These are the activations of a small neural network, seen along a few directions. Each row is one input.
Each table varies a few parts of the input and shows all the possible inputs, shuffled.
A made-up example of a description, with smaller parts first: one of 5 places around a ring, together with either a single point or (one of 2 separate values, together with one of 4 places along a line) or one of 9 places around a ring.
Shared parts are said once, and a part with two or three values counts as separate values.

Table:
R1: 28	5	22	43	-5	-12	23	10	-21	-50	61	-6	-19	-9	-2
R2: 35	63	-27	15	-38	27	-31	35	-27	40	-11	-18	37	25	-4
R3: 31	-2	13	-20	36	-12	-32	32	-30	-38	-3	-2	-11	56	-6
R4: 25	7	3	8	19	-29	23	1	-13	-41	69	3	-9	-6	36
R5: -4	35	46	26	-27	-37	8	-24	18	-18	-5	-11	-8	-64	-9
R6: 28	-66	13	-29	34	-30	-27	-21	24	-1	-55	28	-28	20	-45
R7: 27	80	-26	34	-12	-2	26	37	5	32	34	7	31	-20	55
R8: -47	-121	-37	0	35	12	-5	-34	10	-8	-64	-29	1	-4	27
R9: -43	15	-65	38	9	58	-8	56	-28	30	-43	-61	59	19	83
R10: -98	-52	-37	5	19	60	27	8	-4	21	-25	-27	13	52	29
R11: 32	7	3	-31	49	-2	4	22	-8	-45	33	1	-2	22	22
R12: -48	-56	-45	9	38	35	-16	20	-40	-53	-9	-57	19	38	62
R13: 30	70	-19	6	7	13	-28	65	-14	34	-39	6	31	40	9
R14: 0	28	39	-37	18	-31	-43	-5	12	-5	-67	-14	-5	3	-14
R15: -81	-24	-16	-7	14	16	-27	-20	2	-21	-82	-59	27	-17	57
R16: 18	61	-16	37	-55	29	-16	37	-28	33	30	6	37	-23	9
R17: 22	-58	-2	-1	16	-52	30	-50	32	-3	15	32	-20	-44	-8
R18: -13	19	39	-8	-50	-14	-28	-29	-5	-8	-4	-6	-4	-59	-4
R19: 28	-73	-3	-23	-17	-20	-29	-47	9	2	-33	12	-22	2	-54
R20: 25	-62	15	31	-7	-39	31	-40	20	-8	8	23	-30	-51	-47
R21: 16	-10	9	10	-27	5	-23	6	-40	-42	67	0	-9	-9	-3
R22: -16	-4	6	-21	-34	32	4	-7	-4	36	7	9	-22	56	-43
R23: -20	1	10	-28	17	16	5	21	8	32	-17	25	-26	69	-37
R24: 0	23	29	-24	-29	-14	-50	-36	6	-6	-44	-27	5	-8	-24
R25: -20	8	23	35	-22	13	60	0	14	26	52	20	-30	1	-35
R26: -4	38	19	-49	31	-23	-14	-11	37	-17	-28	-6	4	-34	11
R27: -8	37	18	-6	1	-49	8	-35	28	-13	3	-4	-1	-60	26
R28: 34	74	-8	71	-30	8	29	41	-14	30	27	-8	24	-28	12
R29: 14	-75	8	0	-30	-14	-8	-47	1	-1	6	34	-28	-46	-39
R30: 25	-57	-5	-39	46	-29	5	-28	44	-11	-17	36	-8	-18	-27
R31: -33	-9	12	4	-48	32	25	-8	-14	31	44	33	-20	6	-33
R32: 32	-6	5	-11	-11	5	-41	3	-32	-38	26	-20	-1	44	-20
R33: 31	76	-35	-4	21	17	8	55	2	28	-2	6	44	2	32
R34: -18	12	6	-35	31	26	41	7	31	25	19	33	-9	36	-15
R35: -27	13	3	2	-3	2	67	-14	22	27	49	42	-19	10	2
Q: Describe the family of inputs behind these rows.
A: one of 5 separate values, together with either a single point or one of 6 places around a ring
Q: Changing only the choice among 5 separate values turns R1 into R28. The same change can be made to R4. Which row results?
A: R7
Q: List by row number the other rows that have the choice among 5 separate values in common with R24.
A: R5, R14, R15, R18, R26, R27
Q: Change only the choice among 5 separate values in R23. List by row number the other rows that result.
A: R3, R6, R13, R14

Table:
R36: -23	34	-9	14	-2	0	-10	6	-3	8	-39	-31	34	-46	34
R37: 27	-6	53	-18	-16	-47	-14	-40	14	-32	15	18	-28	-39	-45
R38: -32	-78	3	-62	25	-4	-30	-29	29	3	-72	13	-18	25	-24
R39: -39	-36	-28	26	6	18	48	-8	-3	0	35	0	6	0	32
R40: 6	-32	-5	-2	8	-33	-27	-21	-4	-44	-22	-20	4	-56	21
R41: -6	0	-30	3	-6	36	4	44	-27	26	12	6	10	64	6
R42: -42	4	-30	13	5	40	-18	17	-13	24	-44	-38	22	32	29
R43: 68	80	11	-8	9	-21	-24	39	-2	-3	25	10	14	6	-7
R44: 36	-4	40	-40	-3	-54	-19	-43	41	13	-22	42	-34	-25	-65
R45: 4	5	-25	-17	49	29	-27	49	-15	-11	-31	-25	25	62	33
R46: -27	-68	-25	4	29	3	-6	-30	-5	-37	-17	-37	-3	-3	28
R47: 22	-28	21	29	-12	-18	41	-22	-1	-20	62	21	-34	-26	-9
R48: 26	9	32	9	-18	-48	3	-28	2	-41	35	6	-12	-58	-2
R49: -18	-92	5	-11	4	0	14	-21	2	-13	11	22	-29	18	-30
R50: 53	51	5	3	14	13	22	45	-12	10	54	25	-8	41	-18
R51: -32	-74	7	-47	14	-1	21	-27	20	16	-20	45	-37	43	-59
R52: -13	1	-28	-4	16	34	-35	37	-22	8	-40	-33	23	57	31
R53: 3	11	-23	-6	34	33	11	49	-21	6	23	13	7	79	4
R54: -10	50	-8	-2	-22	8	-38	18	-8	12	-46	-27	33	-18	22
R55: 6	-38	25	-29	12	-33	-41	-44	4	-41	-41	-12	-6	-30	-23
R56: 21	36	10	36	-12	-32	17	-14	18	-11	32	-2	3	-67	18
R57: -2	-26	27	-54	25	-44	-42	-44	28	-4	-78	11	-19	-10	-42
R58: -32	6	-32	22	-21	55	24	19	-13	32	9	-2	12	48	4
R59: -1	35	7	43	-26	14	55	8	4	34	45	8	-3	-21	6
R60: -57	-6	-29	7	3	33	2	14	0	15	-34	-34	32	-8	51
R61: -46	-32	-35	4	14	19	1	-11	6	-16	-13	-32	24	-17	59
R62: 32	73	8	26	-37	-1	-8	5	-1	24	8	-4	19	-20	-8
R63: 17	59	18	37	-30	-18	22	1	12	18	12	-12	21	-50	17
R64: -42	-14	-30	33	-9	38	42	19	-3	33	13	4	17	6	29
R65: -27	-89	3	-19	29	1	-24	-30	5	-31	-41	-16	-16	10	-12
R66: 19	54	-9	-4	5	-3	-51	25	-15	0	-43	-35	21	18	15
R67: 1	10	2	29	-23	-2	49	-4	10	4	70	18	-13	-40	12
R68: 17	-29	37	-34	-4	-20	27	-36	33	20	12	56	-56	12	-76
R69: -27	-72	-11	18	9	5	34	-15	-13	-25	30	12	-16	8	11
R70: 24	55	8	3	-27	20	12	34	-24	25	50	20	-7	37	-23
R71: 15	43	-4	22	-39	28	24	15	-13	45	43	18	3	5	-13
R72: 40	84	14	-4	-25	-9	-25	27	-15	9	17	4	12	5	-15
R73: -12	13	-9	13	4	-17	-5	-14	12	-27	-26	-32	16	-53	47
R74: 33	53	-13	-33	26	-1	-48	46	-10	-19	-29	-17	30	15	17
R75: 16	-40	45	-2	-9	-20	20	-35	4	-10	48	35	-49	-7	-54
Q: Changing only one part turns R55 into R54. The same change can be made to R37. Which row results?
A: R62
Q: Changing only one part turns R45 into R60. The same change can be made to R43. Which row results?
A: R63
Q: Describe the family of inputs behind these rows.
A: one of 5 places around a ring, together with one of 8 places along a line
Q: Start at R72 and move only the place on the ring of 5, one step at a time. The first step leads to R70. Which rows follow, in order?
A: R41, R52, R66
Q: Change only the place on the line of 8 in R75. List by row number the other rows that result.
A: R47, R50, R59, R67, R68, R70, R71

Table:
R76: -17	-73	3	-50	31	-11	-7	-32	24	4	-45	27	-34	43	-58
R77: 10	-48	16	-52	25	-33	-45	-53	19	-12	-69	4	-23	7	-37
R78: -66	-76	-40	-9	23	60	13	9	-2	-5	-33	-21	8	52	9
R79: 56	112	3	17	-32	5	-21	47	-20	26	4	-6	36	7	6
R80: 38	83	-11	24	-13	19	15	70	-18	40	34	6	19	44	-5
R81: 68	83	52	-5	-25	-31	-6	-9	8	22	27	30	-13	-28	-36
R82: -46	-41	-20	-39	26	37	-29	24	-5	-2	-54	-8	6	79	-11
R83: 45	59	37	17	-30	-36	5	-16	15	0	42	4	1	-85	-11
R84: 4	55	-24	45	-23	40	46	52	-14	33	63	4	4	32	29
R85: 58	-3	49	-36	2	-57	-22	-40	22	-28	-1	36	-39	-26	-54
R86: -14	47	-36	19	12	11	-33	38	-17	-17	-28	-56	61	-13	72
R87: -1	-55	27	7	-3	-39	32	-54	11	-33	39	31	-51	-62	-14
R88: 20	19	24	29	-35	4	53	-10	-9	25	94	35	-28	-2	-30
R89: 32	-29	46	-2	-15	-63	-20	-52	25	-27	-2	25	-24	-74	-28
R90: 13	22	30	32	-42	-17	46	-15	4	12	73	25	-14	-65	3
R91: -44	-32	-20	-5	27	1	-41	-7	4	-43	-75	-59	31	-10	36
R92: -13	44	-36	-7	28	46	-11	66	-17	26	-12	-13	35	74	28
R93: 10	-65	24	-3	3	-17	44	-37	21	-10	51	49	-59	-4	-42
R94: 5	68	-31	-18	10	27	-38	49	-22	3	-44	-28	58	29	32
R95: 24	98	-12	37	-24	0	-6	40	-3	13	11	-26	32	-47	43
R96: -7	66	-19	60	-33	23	34	33	-24	24	41	-10	18	-27	52
R97: 45	51	49	4	-32	-17	16	11	-2	32	62	49	-23	21	-53
R98: -36	-116	-4	-13	15	-7	19	-46	19	0	-13	8	-33	34	-28
R99: -71	-68	-36	0	22	32	-6	-8	-20	-33	-36	-45	10	-1	46
R100: -37	7	-52	25	10	56	21	45	-33	21	15	-26	38	57	47
R101: 36	-30	41	-25	10	-31	6	-24	17	-8	25	60	-54	17	-70
R102: -14	-65	3	-30	23	-40	-28	-63	32	-29	-57	-18	-19	-46	-5
R103: -18	-16	-7	-42	19	7	-62	7	-9	-17	-84	-34	19	41	7
R104: -38	-108	-7	-6	19	-20	15	-63	18	-23	-25	-10	-17	-33	0
R105: -43	10	-52	25	3	51	12	37	-25	9	-4	-33	53	-13	74
Q: Describe the family of inputs behind these rows.
A: one of 5 places around a ring, together with one of 6 places around a ring
Q: Changing only the place on the ring of 6 turns R96 into R90. The same change can be made to R84. Which row results?
A: R88
Q: Start at R85 and move only the place on the ring of 6, one step at a time. The first step leads to R81. Which rows follow, in order?
A: R79, R94, R103, R77

Table:
R106: -28	-25	-7	9	14	24	58	-1	15	44	-15	36	-7	62	-8
R107: 1	-42	3	21	-20	-2	27	7	-2	34	22	51	-32	8	-67
R108: -41	-23	-5	18	14	35	-35	-4	-23	-20	-51	-59	3	10	26
R109: 8	-53	-1	1	20	1	-4	-18	2	-19	56	41	-24	-6	-36
R110: 14	29	32	-39	45	-43	-23	-4	28	-17	6	19	-14	-10	-19
R111: -43	-48	-37	20	34	8	43	-35	15	-5	-10	-26	-7	2	13
R112: 34	-17	47	-23	-17	-40	1	-29	-15	-34	40	30	-22	-2	-20
R113: 9	-42	7	-6	2	19	6	-12	-2	15	47	48	-31	-2	-49
R114: 20	-23	38	20	-27	-42	-2	-59	10	-21	15	-15	-44	-40	-9
R115: 16	101	-36	32	-12	30	7	64	-16	-3	70	-17	36	12	48
R116: -28	1	4	-26	5	50	-28	24	-41	0	-26	-8	6	55	-1
R117: -17	-48	-23	-30	36	25	41	-10	17	-13	19	4	6	47	12
R118: 11	83	-27	56	-26	27	38	55	-33	9	25	-45	39	-29	60
R119: -31	-64	-9	13	-26	-4	6	-38	33	3	20	18	-12	-62	-24
R120: 22	14	38	-7	50	-44	-12	-11	34	-31	-13	-5	3	-28	-19
R121: 20	-71	0	21	10	-5	14	-12	27	-37	34	16	-28	-21	-20
R122: -28	-48	-34	11	48	5	38	-17	17	-26	9	-9	-2	26	11
R123: -67	-27	-4	-17	-24	34	-34	6	-8	-4	-56	-41	14	-7	41
R124: -3	14	30	-6	34	-56	-3	-20	8	-9	-34	-11	-13	-56	-12
R125: -17	22	25	-28	-2	-30	-4	-37	48	-7	-40	2	4	-68	-8
R126: -28	-32	4	2	25	13	-34	25	-35	-35	-35	-39	18	36	27
R127: -64	-50	-38	-17	-7	15	45	-36	31	6	-18	-8	5	-11	27
R128: 25	15	31	14	-52	-30	10	-34	-1	11	16	39	-46	17	-56
R129: -25	91	-37	35	-51	22	18	48	-16	30	36	-32	51	-41	60
R130: -26	-5	12	0	-17	52	-16	43	-18	26	-49	-15	5	66	-7
R131: 16	47	36	-15	5	-24	8	4	34	27	-33	34	-26	5	-46
R132: -22	-35	-11	-36	24	35	47	-5	2	26	10	21	-9	51	6
R133: 29	-2	41	-27	-33	-30	7	-33	-28	-1	36	32	-28	7	-46
R134: 5	-4	-23	-16	-14	1	-43	-21	20	14	-61	-22	45	-36	21
R135: 26	0	-38	5	7	-21	-39	-11	2	-8	-59	-34	12	-21	22
R136: 12	47	32	-42	32	-20	-14	-14	8	11	-3	28	-13	-5	-45
R137: 45	14	-5	-38	10	15	-43	14	-2	30	-31	6	19	26	3
R138: 34	28	-18	-2	-10	-1	-23	22	-9	36	-59	26	12	31	-16
R139: -21	-19	8	-25	17	42	-44	31	-6	-25	-14	-27	3	51	28
R140: 40	-30	38	4	-20	-41	7	-35	1	-50	29	-5	-22	-19	-23
R141: 32	-10	-23	-7	30	-35	-48	19	-13	-12	-36	-21	22	1	19
R142: -3	-73	-9	27	-5	-17	15	-22	14	-10	22	-4	-33	-48	-22
R143: 19	83	-20	62	-2	17	20	67	-20	-5	52	-31	47	-5	52
R144: 41	3	-26	-43	16	-13	-51	20	-3	-7	-23	-4	13	20	20
R145: 14	112	-19	26	-20	42	21	55	-51	28	52	9	38	18	36
R146: -8	-23	44	-6	-53	-40	2	-63	-3	-8	4	17	-8	-58	-6
R147: 7	111	-20	61	-38	29	23	74	-18	57	46	0	22	26	27
Q: Changing only one part turns R133 into R128. The same change can be made to R137. Which row results?
A: R138
Q: Changing only one part turns R106 into R122. The same change can be made to R107. Which row results?
A: R121
Q: Describe the family of inputs behind these rows.
A: one of 6 places along a line, together with either a single point or one of 6 places around a ring
Q: List by row number the other rows that have the place on the line of 6 in common with R112.
A: R109, R110, R115, R117, R139, R144
Q: Change only the place on the ring of 6 in R124. List by row number the other rows that result.
A: R108, R111, R114, R135, R142
Q: Change only the place on the line of 6 in R143. List by row number the other rows that result.
A: R115, R118, R129, R145, R147
